A small network was shown many inputs. Here are its activations along a few directions, one row for each input.
Each table varies a few parts of the input and shows all the possible inputs, shuffled.
A made-up example of a description, with smaller parts first: line(6) and (point or line(11) or (values(2) and ring(8))).
Shared parts are said once, and a part with two or three values counts as separate values.

Other details of the inputs shift rows strongly along two fixed directions, in all tables alike. That doesn't count.
These rows show it; all are for the same input, with only those details redrawn:
[ -3  -3   3  -8  11  -1  -5 -17   4 -20 -10 -18   6 -12 -14  -2]
[  8  12  -8  17  11 -20 -22 -48  16 -23  -6 -15  -9 -27 -52 -47]
[  4  14  -3  14 -39  23  28 -36  -7 -38 -25  -8  24 -35  26 -55]
[  6  19  -4  20 -56  33  41 -40 -12 -44 -31  -5  32 -42  44 -70]
[-14 -16  15 -33  -3  30  26  16 -14 -22 -18 -18  29   1  44  38]
[ -9 -18   8 -27  52 -20 -32   0  13  -5   2 -26  -9   8 -46  43]
[ -9 -10   9 -21   9  11   6  -1  -3 -19 -12 -19  15  -4   9  20]

Table:
r1: [ 18  20 -19  13   2 -22 -31 -51  21 -19  -2 -20  -8 -30 -46 -39]
r2: [ -4   2   4 -31 -23  33  36  29 -34  15  -6   3  11  24  32  36]
r3: [-19  -2 -14  35 -53  24   9 -16   7  -8 -16  23  -5 -11  48 -71]
r4: [-11   1  -7 -12  -8  18  17  17  -9  -8  -3   0  -3  17  -4  21]
r5: [-10   3   1  -2   1  25  25  12  -9  18  -1  -5   5  15  -6  20]
r6: [  4   2   2 -32   5   6  -4   5 -12   1 -10 -14  25  -9  11  17]
r7: [-10 -15   5 -22  65 -19 -22  -3  14   6   1 -30 -12   5 -41  42]
r8: [ 16  21   5  13 -29  33  35 -46  -8 -10 -23   2  29 -31  26 -58]
r9: [ 35  -3  33  18  -9 -18  31  52 -30 -14 -11  20  20  30  65  48]
r10: [-23 -16   8  -2   4  21  -8   9  11  38   2  20  -8  28  33  -2]
r11: [ 24  24 -12  25  -3 -30 -19 -11   6  -1  41  19 -19 -42 -50 -48]
r12: [ 38  -4  17  10  15 -32  -1   3 -20 -15 -46 -11  29  39  30  25]
r13: [ -3  -2  12  -1  16  12   9 -19   1   6 -10 -22  18 -12  -7   0]
r14: [-18  -1  -3 -18  -7  38  46  31 -19   1 -10  -4   9  20  37  38]
r15: [ -6   3   8 -25 -10  46  42  24 -21  17  -6  10  17  27  32  36]
r16: [ -3   8 -16 -26 -23   4  10  19  -4   2  -2   6   7  13  -3  24]
r17: [ -8   3 -28  24 -19 -33 -48 -26  36  18   5  22 -27  -6 -28 -60]
r18: [ -4  10 -25  26  -8 -26 -52 -22  23  27   6  20 -27  -5 -25 -68]
r19: [-26 -24  10 -19 -21  26   6  31 -13  34  -5  14   1  29  66  16]
r20: [  6  20 -18 -13 -14   5   0  11 -12  10   0   6   1   6 -15  -1]
r21: [ -9 -18   8 -27  52 -20 -32   0  13  -5   2 -26  -9   8 -46  43]
r22: [ 15  21  -9  20 -64   5  35  -3  -3 -25  22  27  14 -48  25 -50]
r23: [ 50  36 -13  58   0 -59 -21 -28  -6  -7 -32  14 -14  35 -41 -39]
r24: [-32 -30   6   4  46 -13 -43  14  27  52  14   0 -30  32 -24  24]
r25: [ 11  12  -5  37   1 -25  -9 -17  15 -21  39  13 -29 -37 -53 -45]
r26: [  0   0   3  17  14  -4  18  11   3  -7  34   6 -17 -24 -10  -2]
r27: [  0 -10  25 -14  -3  36  45  37 -18   7  28  21  15  -7  41  38]
r28: [  5 -12  12 -34  48 -23 -31  -5  -2  21   5 -23 -10  10 -46  40]
r29: [ -4 -16  19   3  51 -17 -10  25  11  23  50  -2 -21  -4 -49  44]
r30: [ 23  13  -3  69 -47 -22  -1 -17 -12  -3 -49  34   9  30  72 -62]
r31: [ -2   9 -17 -16 -17  16   7  14  -4  -5   1  -5  -1  14   2  28]
r32: [ 12   2  12   2  -6  -4  14  13 -15   7  38  14 -10 -18  -6   0]
r33: [  0 -11  -2 -41  37 -33 -39   2  17   6   4 -19   1   4 -46  47]
r34: [-39 -27   2  -6  -6  31  16  34   1  20  -9   7  -2  24  71  19]
r35: [  4 -10   1 -12  34 -26 -28  28  17   0  53  -3 -27  -4 -41  51]
r36: [-21 -19 -13  -4 -15  11 -22  17  15  14   1   7 -12  17  36  11]
Q: Describe the family of inputs behind these rows.
A: values(4) and (point or ring(8))
Q: The inputs of r12 and r9 match in every part but the values(4) part. If r28 is changed in the same way as r12 into r9, which row does it become?
A: r32
Q: Change only the values(4) part in r20. List by row number the other rows that result.
A: r6, r11, r18
Q: List by row number the other rows that have the values(4) part in common with r14.
A: r2, r4, r5, r15, r16, r20, r23, r31
